These are the activations of a small neural network, seen along a few directions. Each row is one input.
In each table, some parts of the input vary, and every possible input appears once, in random order.
A made-up example of a description, with smaller parts first: one of 2 separate values, together with either a single point or one of 11 places along a line or (one of 4 places along a line, together with one of 5 places around a ring).
Shared parts are said once, and a part with two or three values counts as separate values.
In the rows, 128 means zero.

Rows:
row 1: [151 154 132 141 133 129 151 136 155 122 128 118 112 144]
row 2: [120 143 119 127 143 117 135 118 165 145 116 123 127 153]
row 3: [ 91  83 142 107 122 121  55 126  86  46 195 133 144 115]
row 4: [138 132 103 125 143 104 132 131 138 168 128 136 131 142]
row 5: [139 130 142 135 115 148 147 135 102 137 116 129 127 103]
row 6: [131 134 148 135 108 161 146 130 122 122 105 113 120 115]
row 7: [159 151 127 140 139 116 152 141 134 137 138 134 120 131]
row 8: [134 147 132 131 133 119 144 119 167 125 114 116 119 152]
row 9: [152 137 103 139 143 109 140 139 132 154 134 147 125 130]
row 10: [111 104 127 113 146  90  60 132 119  46 218 139 136 144]
row 11: [114 126 147 126 109 151 139 113 134 125  91 111 126 124]
row 12: [118 111 118 120 119 136 127 125 105 168 105 131 138 114]
row 13: [100 123 134 121 119 149 130 112 133 144  93 118 134 125]
row 14: [132 117 118 133 119 141 135 133 100 154 111 142 132 101]
What is each input in this table made of? -> one of 2 separate values, together with either a single point or one of 6 places around a ring
A walk changes only the place on the ring of 6. It starts at row 5 and steps to row 14. List the rest of the walk in order. -> row 12, row 13, row 11, row 6

Rows:
row 15: [119 125 152 128 114 144 125 121 127  92 125 116 125 122]
row 16: [142 127 112 130 139 107 120 138 121 130 154 140 126 128]
row 17: [125 129 127 126 139 113 116 125 143 118 142 124 128 145]
row 18: [124 130 121 122 138 108 120 126 137 122 143 130 129 141]
row 19: [129 138 133 129 132 122 125 131 147 101 143 120 121 146]
row 20: [134 140 141 132 132 121 128 126 151  93 141 120 120 143]
row 21: [166 175 115 150 130 143 212 128 170 222  45 120 111 137]
row 22: [109 115 132 118 121 131 116 122 113 121 127 126 135 121]
row 23: [110 114 139 123 121 137 113 121 120 118 126 120 133 125]
row 24: [151 161 127 147 112 165 207 124 147 222  29 116 117 116]
row 25: [126 136 131 124 137 120 120 125 147 111 144 123 125 143]
row 26: [113 112 125 125 123 136 114 125 113 123 127 136 135 115]
row 27: [127 112 123 126 122 131 116 133  97 129 137 136 131 108]
row 28: [143 129 115 132 142 109 123 141 117 132 158 145 131 127]
row 29: [115 123 144 125 114 146 121 126 123 101 127 115 127 126]
row 30: [128 127 113 130 141 113 117 129 136 123 143 140 129 135]
row 31: [111 121 143 120 119 143 117 121 124 110 128 119 130 123]
row 32: [137 123 114 124 137 107 117 133 128 130 148 139 132 136]
row 33: [122 108 126 120 120 131 113 129 104 129 132 135 138 115]
row 34: [129 114 127 127 125 132 119 137  93 131 141 141 137 107]
What is each input in this table made of? -> one of 2 separate values, together with either a single point or one of 9 places along a line
The inputs of row 28 and row 34 match in every part but the choice among 2 separate values. If row 30 is changed in the same way as row 28 into row 34, which row does it become? -> row 26
Change only the choice among 2 separate values in row 27. List by row number the other rows that result. -> row 16

Rows:
row 35: [122 109 106 134 152 111  86 146  99 110 188 151 130 116]
row 36: [123 149 126 154 140 148 140 125 162 112 115 122 108 134]
row 37: [ 80 101 164 132  68 220 136 104  86 124  36 119 131  67]
row 38: [154 108 113 131 132  91 105 148  88  85 178 158 126 109]
row 39: [155 147 133 151 121 128 160 128 152  88 106 129 105 127]
row 40: [100 129 141 108 128 118 103 128 138  97 158 102 135 163]
row 41: [113 100  93 112 140  88  79 122 112 118 171 155 139 123]
row 42: [106 136 162 110 140 118 111 118 136  92 161 110 136 148]
row 43: [139 132 165 126 118 121 115 134 132  82 169 105 127 142]
row 44: [147 130 161 119 117 108 123 134 120  69 158 103 117 141]
row 45: [130 137 154 110 128 134 111 138 133  86 169 105 125 145]
row 46: [113 114 114 122 155 102  94 132 105 109 181 164 145 116]
row 47: [ 81  55 138 114  83 186  92 117  20 120 115 141 157  50]
row 48: [107 106  94 120 143 101  85 142 105 114 178 157 145 131]
row 49: [172 164 113 136 137 139 178 146 138 194 107 130 118 133]
row 50: [152 133 105 127 140 108 158 122 156 210  79 128 131 150]
row 51: [112 138 114 131 128 124 135 104 178 121  98 127 117 139]
row 52: [111 109 145 103 131 104  89 109 147 102 141 102 138 165]
row 53: [107 145 114 139 132 138 139 123 170 116 105 128 123 149]
row 54: [188 156 120 144 126 112 191 143 127 177  96 128 109 128]
row 55: [115 132 154 122 137 128 104 132 131  93 167  96 121 147]
row 56: [ 70  74 190  99  64 202 110 111  57 104  93  91 143  81]
row 57: [118 124 118 133 134 124 127 105 181 121  89 129 125 150]
row 58: [156 158 113 147 145 132 171 141 137 201 105 122 113 135]
row 59: [138 115 107 122 143 118  92 152 100 103 190 160 134 114]
row 60: [147 162 122 135 149 122 178 130 144 201  97 136 129 134]
row 61: [146 109 117 138 133 104  96 148  99  99 190 161 137 110]
row 62: [141 154 101 133 137 121 171 140 146 206  95 127 129 148]
row 63: [145 146 101 124 133 107 166 122 154 210  88 126 122 139]
row 64: [105 123 140 100 125 104  98 108 144 101 151 100 129 154]
row 65: [139 155 126 142 132 155 146 130 163 105 117 131 113 132]
row 66: [116 113 149 126  76 200 167 124  65 217  23 111 145  58]
row 67: [114 153 135 141 144 138 147 113 169 111 108 136 124 134]
row 68: [180 158 124 151 127 126 182 143 137 190 107 131 120 130]
row 69: [147 149 137 158 122 141 151 127 163 101 117 131 116 128]
row 70: [119  87  97 115 146  88  71 122 114 118 162 157 147 134]
What is each input in this table made of? -> one of 4 places along a line, together with either a single point or one of 8 places along a line
The inputs of row 54 and row 44 match in every part but the place on the line of 4. If row 62 is changed in the same way as row 54 into row 44, which row does it become? -> row 40
Change only the place on the line of 4 in row 42. List by row number the other rows that result. -> row 46, row 60, row 67
Which other rows agree with row 37 in the place on the line of 4? List them by row number. -> row 36, row 39, row 51, row 53, row 57, row 65, row 67, row 69
A walk changes only the place on the line of 8. It starts at row 38 and steps to row 61. List the rest of the walk in order. -> row 59, row 35, row 46, row 48, row 41, row 70

Rows:
row 71: [124 107 152 102 113 119 120 127  73 145 138 119 146 107]
row 72: [101 115 122 137 132 147 121 124  94 120 126 166 142  85]
row 73: [122 123  80 130 152 115 100 140 144 153 155 144 130 147]
row 74: [125 137 158 104 131  98 128 118 137 116 144 101 132 155]
row 75: [ 94  97 100 122 121 156  96 136  98 147 126 136 139 113]
row 76: [117  81 107 110 102 126  97 124  92 142 114 128 138 115]
row 77: [142 147  98 140 119 151 179 121 162 225  33 112 116 138]
row 78: [ 95 130 143 138 135 151 122 109 141  92 120 144 134 112]
row 79: [163 147 106 148 149 128 129 162 129 120 174 144 113 131]
row 80: [185 129 114 139 131  97 130 152 122 114 161 136 114 136]
row 81: [118 111 112 111 120 105 105 115 157 113 121 110 124 162]
row 82: [125 129 135 126 132  95 131 105 152  86 120 140 128 135]
row 83: [144 104  88 119 135  84 101 131 137 147 142 136 130 152]
row 84: [101 124 145 115 132 149 119 138  79 150 149 128 147 105]
row 85: [151 122 110 135 147  74 127 120 133 119 142 166 134 125]
row 86: [127 137 147 145 117 171 125 141 131  88 140 112 114 122]
row 87: [129 149 125 122 165 108 123 143 124 155 178 136 139 141]
row 88: [135 154 132 144 132 146 132 146 148  87 154 116 107 141]
row 89: [156 106 133 131  95 138 126 145  78 110 136 126 121  96]
row 90: [103 155 150 115 148 128 127 128 144 123 157 109 132 151]
row 91: [148 163 122 154 129 141 205 112 160 198  35 143 118 110]
row 92: [111  95 128 111 105 130  98 109 139 113 107 106 130 142]
row 93: [151 130 133 112 147  77 125 134 117 149 165 128 139 145]
row 94: [157 135 140 134 114 115 134 137 141  81 141 108 107 145]
row 95: [148 169 144 132 129 146 207 122 143 229  61 106 124 134]
row 96: [118 121 174 104 117 123 121 113 119 116 130  98 139 136]
row 97: [124  99 130 125 113 117 122 113  89 115 115 158 141  87]
row 98: [ 95 139 166 115 135 153 120 123 125 122 143 106 139 133]
row 99: [183 172 125 157 107 165 211 146 151 192  56 117 106 124]
row 100: [134 122 126 142 115 169 125 156  84 115 147 135 121  94]
row 101: [149 119 155 136  99 140 127 131 124  82 127 104 114 126]
row 102: [ 88 112 121 123 124 160  97 120 145 119 119 114 131 140]
row 103: [129 140 102 145 165 106 125 129 140 125 155 174 134 121]
row 104: [ 96 129 105 121 137 135 103 124 163 120 134 117 124 157]
row 105: [103 147 127 137 149 126 129 114 159  92 134 148 128 130]
row 106: [118 112 151 126 117 120 123  99 134  86 107 136 134 116]
What is each input in this table made of? -> one of 4 separate values, together with either a single point or (one of 2 separate values, together with one of 4 places along a line)
The inputs of row 72 and row 75 match in every part but the choice among 4 separate values. If row 103 is changed in the same way as row 72 into row 75, which row does it become? -> row 73
Change only the choice among 4 separate values in row 96. List by row number the other rows that result. -> row 92, row 101, row 106
Change only the place on the line of 4 in row 76. List by row number the other rows that result. -> row 81, row 83, row 92
Change only the choice among 4 separate values in row 85. List by row number the other rows that result. -> row 80, row 83, row 93

Rows:
row 107: [126 137 120 110 150  97 133 126 134 175 138 132 144 148]
row 108: [117 147 137 116 150 101 133 117 157 150 131 107 131 161]
row 109: [165 146 126 135 147 104 152 151 102 164 158 140 129 120]
row 110: [117  94 131  92 109 111 101 125  96 147 133 109 147 135]
row 111: [136 134 130 109 131  91 126 122 155 149 125  92 122 172]
row 112: [114 144 119 131 153 127 119 123 171 145 131 116 125 159]
row 113: [171 155 154 124 118 110 154 138 150 111 142  92 110 163]
row 114: [162 143 108 150 151 130 138 157 115 159 157 149 123 119]
row 115: [114 135  82 130 149 114 128 128 149 150 124 158 132 138]
row 116: [145 123 112 102 132  87 126 132 133 174 132 116 135 159]
row 117: [184 131 118 128 127  94 147 155 101 164 154 125 121 131]
row 118: [ 86 113 139 119 132 152  95 115 134 117 132 110 135 136]
row 119: [151 169 163 132 138 120 159 135 153 111 146 107 118 151]
row 120: [139 166 125 151 137 137 154 138 168  87 132 133 106 139]
row 121: [123 141 183 119 115 145 132 127 116  84 146 101 127 126]
row 122: [ 89 117 157 102 128 128 107 108 120 122 132 102 139 137]
row 123: [130 120 150 144 108 144 123 116 140  52 118 134 119 112]
row 124: [153 144  88 155 146 121 147 153 116 139 143 166 118 110]
row 125: [134 117  87 134 143  97 123 113 157 143 109 165 134 135]
row 126: [173 126  94 159 141 104 142 138 124 132 128 174 120 107]
row 127: [104 145  99 136 148 119 129 118 172 125 118 133 119 150]
row 128: [144  97 114 147 117 128 115 132  89 105 129 167 129  81]
row 129: [125 115 108 141 123 146 120 146  80 112 144 161 126  83]
row 130: [112 126 158 140  76 209 189 114 104 195   7 103 128  86]
row 131: [ 86 106 102 118 126 139 102 121 113 123 125 152 142 112]
row 132: [105  88 107 123 120 121  98 107 122 116 110 158 146 110]
row 133: [144 159 136 142  99 188 212 115 142 222   8 108 115 102]
row 134: [124 127 105 140 142 101 123 104 181 118 103 141 121 147]
row 135: [148 165 145 146 141 145 146 142 167 107 146 116 112 149]
row 136: [120 137 164 135 119 169 119 135 130  79 146 109 123 125]
row 137: [ 94 105 121 115 130 146  94 126 111 143 139 134 150 122]
row 138: [142 125 174 113  97 135 128 132 113  83 141  85 121 139]
row 139: [123 134 102 125 154 123 119 132 148 170 138 141 138 147]
row 140: [ 98 109 140  98 127 122 106 119  98 148 139 126 154 123]
row 141: [110 138 145 138 113 161 128 131 132  59 133 127 115 114]
row 142: [108 102 149  95 111 117 103 115 118 121 126  86 132 149]
row 143: [ 76 115 119 122 125 144 104 109 137  98 121 128 127 125]
row 144: [159 148 130 155 131 120 149 123 176  80 117 140 108 137]
row 145: [155 103 138 116 104 118 120 148  64 136 154 118 131 106]
row 146: [137 117 146 122 123 129 124 144  66 137 158 134 137  94]
row 147: [133 114 128 139 127 154 112 151  79 132 158 143 134  93]
row 148: [ 96  97 124 128 119 126  98  95 145  91 105 135 131 123]
The inputs of row 122 and row 108 match in every part but one. If row 136 is changed in the same way as row 122 into row 108, which row does it become? -> row 135
The inputs of row 116 and row 110 match in every part but one. If row 114 is changed in the same way as row 116 into row 110, which row does it become? -> row 147
What is each input in this table made of? -> one of 2 separate values, together with either a single point or (one of 4 places along a line, together with one of 5 places along a line)
A walk changes only the place on the line of 5. It starts at row 132 and steps to row 131. List the rest of the walk in order. -> row 137, row 140, row 110
Change only the place on the line of 5 in row 121. List by row number the other rows that result. -> row 123, row 136, row 138, row 141
Change only the place on the line of 4 in row 134. List by row number the other rows that result. -> row 125, row 126, row 144
